These are the activations of a small neural network, seen along a few directions. Each row is one input.
In each table, some parts of the input vary, and every possible input appears once, in random order.
A made-up example of a description, with smaller parts first: ring(8) and (point or (values(2) and line(4)) or line(9)).
Shared parts are said once, and a part with two or three values counts as separate values.
(in the rows, 128 means zero)

Other details of the inputs vary at random and push rows far along two fixed directions, the same in every table; ignore that.

Rows:
row 1: [126 104 128 127 124 130 133 144 121 126 135]
row 2: [139 113 119 102 136 132 129 145 127 124 136]
row 3: [131 118 130 109 105 116 115 133 147 126 118]
row 4: [119 132 137 131 123 107 108 135 130 129 133]
row 5: [ 98 183 151 130 158 148 142  84 101 115  89]
row 6: [120 121 110 128 124 130 135 147 130 135 137]
row 7: [118 155 133 103 171 149 163  90 110 111  94]
row 8: [127 116 105 124 134 113 143 134 131 128 145]
row 9: [123 125 125 135 117 134 147 150 143 136 142]
row 10: [137 127 123 110 113 133 115 138 130 126 125]
row 11: [117 127 112 136 117 120 120 132 140 125 132]
row 12: [132 110 143 136 118 135 144 146 134 128 140]
row 13: [139 122 139 115 121 139 136 152 142 135 132]
row 14: [139 109 143 133 119 124 152 134 136 126 141]
row 15: [130 123 131 119 141  98 131 137 122 133 147]
row 16: [122 129 110 130 109 127 126 136 130 129 134]
row 17: [ 95 159 122 120 167 158 173  95 104 109 100]
row 18: [131  99 123 123 132 127 137 140 119 118 143]
row 19: [126 131 151 130 125 119 135 153 134 140 142]
row 20: [131 118 116 122 121 112 101 135 132 122 105]
row 21: [121 126 127 137 124  94 100 135 125 130 115]
row 22: [145 121 139 111 121 127 145 142 145 131 133]
row 23: [101 160 143 134 148 161 152  81 102 101  85]
row 24: [109 165 142 110 153 155 145  81 116 109  79]
row 25: [127 122 132 117 140 112 127 145 118 131 146]
row 26: [122 127 137 122 131 115 122 150 120 139 138]
row 27: [227 166 111 207 163 164  49  58 129 197 170]
row 28: [133 119 132 109 122 140 129 152 135 131 132]
row 29: [119 123 118 131 119 136 139 149 136 134 142]
row 30: [134 118 124 106 127 135 124 150 129 132 128]
row 31: [122 128 144 125 127 122 127 151 127 138 142]
row 32: [121 130 139 124 121 102 113 131 130 130 132]
row 33: [121 133 136 121 114 110 116 141 121 131 135]
row 34: [119 125 115 132 106 116 124 125 145 131 128]
row 35: [131 125 125 132 118 123 154 138 145 134 144]
row 36: [119 126 114 131 115 118 125 126 139 127 130]
row 37: [ 94 175 126 133 148 159 154  84 111 110  88]
row 38: [136 100 122 124 135 113 140 131 122 120 143]
row 39: [129 122 125 114 117 124 110 137 139 121 123]
row 40: [132 129 151 125 124 106 143 144 137 136 144]
row 41: [125 109 132 132 105 115 122 123 138 122 125]
row 42: [117 121 103 142 117 107 112 133 132 126 114]
row 43: [128 107 136 131 120 137 136 145 128 126 140]
row 44: [126 113 128 128 108 127 125 133 122 119 132]
row 45: [104 159 142 141 156 160 146  73 106 104  87]
row 46: [227 157  98 183 157 187  51  78 130 180 161]
row 47: [125 105 119 144 117 109 109 128 124 117 110]
row 48: [129 112 130 134 118 122 120 119 129 120 128]
Description of these inputs: values(4) and (point or line(5) or line(6)).
The inputs of row 38 and row 15 match in every part but the values(4) part. If row 44 is changed in the same way as row 38 into row 15, which row does it become?
Answer: row 33
The inputs of row 21 and row 42 match in every part but the values(4) part. If row 27 is changed in the same way as row 21 into row 42, which row does it become?
Answer: row 34
Which other rows does row 39 become when the values(4) part takes its other values? List them by row number.
Answer: row 4, row 11, row 45
List by row number the other rows that have the values(4) part in common with row 10.
Answer: row 2, row 3, row 7, row 13, row 20, row 22, row 24, row 28, row 30, row 39, row 46

Rows:
row 49: [120 164 146 136 155 147 132  88 111 124  96]
row 50: [104 163 141 134 153 141 138  95 108 122  95]
row 51: [225 157 104 203 166 187  78  78 128 194 183]
row 52: [148 118 114 139 113 129  95 136 134 139 141]
row 53: [128 109 134 117 102 113 136 167 145 131 151]
row 54: [100 156 130 129 143 149 141  94 108 113  91]
row 55: [122 160 135 127 149 145 135  87 115 121  95]
row 56: [150 125 125 143 122 119  93 137 135 147 144]
row 57: [150 115 118 138 117 124 100 131 142 138 142]
row 58: [117  94 120 108 102 103 140 178 142 123 144]
row 59: [107 161 141 137 154 137 139  92 108 119  97]
row 60: [148 118 111 138 118 109 101 133 136 139 146]
row 61: [107 162 130 126 148 140 141  92 113 120  94]
row 62: [122  96 125 104 107 102 135 180 139 127 156]
row 63: [153 116 116 136 118 113 100 130 136 140 144]
row 64: [117  91 122 110 104 100 142 174 140 119 144]
row 65: [ 82 134 147  95 140 125 179 134 114  99 106]
row 66: [127  99 130 101 106 106 132 181 142 128 155]
row 67: [103 155 131 132 148 141 145  90 117 112  96]
row 68: [ 93 142 155 107 132 137 176 123 121 108 102]
row 69: [145 119 115 138 115 123 100 136 144 139 143]
row 70: [127  90 127 106 101 107 135 175 144 123 143]
row 71: [ 89 140 153 110 135 134 179 119 118 106 102]
row 72: [150 112 115 143 117 125  98 128 130 134 141]
row 73: [137 116 112 138 115 119 105 137 141 138 143]
row 74: [113 160 145 137 155 141 137  88 108 120  95]
row 75: [125  94 135  98 107 105 135 177 140 124 151]
row 76: [124  90 132 103 109 101 137 174 138 124 153]
row 77: [146 112 116 141 118 119 104 130 140 135 143]
row 78: [153 123 115 134 116 117  96 136 140 144 144]
row 79: [112 154 136 128 143 152 137  91 111 112  90]
row 80: [103 154 130 132 145 146 141  91 107 110  93]
row 81: [119  95 125 103  99 106 139 181 145 121 141]
row 82: [227 154 105 207 169 185  79  74 126 191 184]
row 83: [ 87 131 144 102 138 132 180 125 117  99  93]
Describe the family of inputs behind these rows.
Answer: ring(5) and (values(3) or line(4))
The inputs of row 61 and row 55 match in every part but the ring(5) part. If row 73 is changed in the same way as row 61 into row 55, which row does it become?
Answer: row 57
List by row number the other rows that have the ring(5) part in common with row 63.
Answer: row 71, row 72, row 74, row 76, row 77, row 83

Rows:
row 84: [223 163 113 222 189 184  67  30 113 181 169]
row 85: [105 148 110 134 122 115 134 116 143 133 113]
row 86: [124 128 122 122 107 133 125 110 148 119  92]
row 87: [118 124 133 123 112 151 130 117 137 114 115]
row 88: [112 123 113 112 142 132 120 122 115 113 120]
row 89: [140 130 136 105 120 147 153 122 143 118 120]
row 90: [151  78 119 154  92  83  93 158 134 136 174]
row 91: [130 148 155  95 134 123 135 128 127 141 126]
row 92: [123 115 143 140 138 120 150 120 113 123 125]
row 93: [163  76 128 145 115  98 112 163 143 142 182]
row 94: [111 139 126 134 139 139 159 139 133 131 137]
row 95: [120 140 159 115 141 133 130 139 123 137 125]
row 96: [114 150 149 130 123 123 112 134 111 122 114]
row 97: [151  79 113 142  92  64  92 155 158 135 157]
row 98: [118 125 130 132 104 150 129 120 124 113 109]
row 99: [124 158 141 122 127 107 107 125 134 121 101]
row 100: [128 120 135 129 118 157 145 130 129 121 112]
row 101: [113 148 153 120 131 124 112 128 124 127 121]
row 102: [117 127 101 111 136 117 114 112 125 119  99]
row 103: [122 119 116 116 147 137 135 136 108 120 116]
row 104: [130 121 139 125 126 159 148 133 137 115 119]
row 105: [118 140 156 122 135 130 127 139 116 140 116]
row 106: [138 132 116  94 149 130 142 127 120 119 124]
row 107: [123 150 122 115 133 129 162 128 138 134 138]
row 108: [126 121 119 113 155 141 138 137 115 116 123]
row 109: [152  81  90 131 100 105  76 168 126 137 166]
row 110: [100 145 120 136 127 130 140 125 133 128 134]
row 111: [134 126 143 116 139 113 157 111 126 122 134]
row 112: [109 140 122 139 131 136 156 138 125 136 130]
row 113: [100 146 116 144 117 130 139 128 119 127 128]
Describe the family of inputs behind these rows.
Answer: values(5) and (point or line(5))
The inputs of row 94 and row 93 match in every part but the values(5) part. If row 107 is changed in the same way as row 94 into row 93, which row does it become?
Answer: row 111
Which other rows does row 105 become when the values(5) part takes its other values? List them by row number.
Answer: row 92, row 100, row 103, row 112
List by row number the other rows that have the values(5) part in common with row 95.
Answer: row 91, row 96, row 99, row 101, row 105
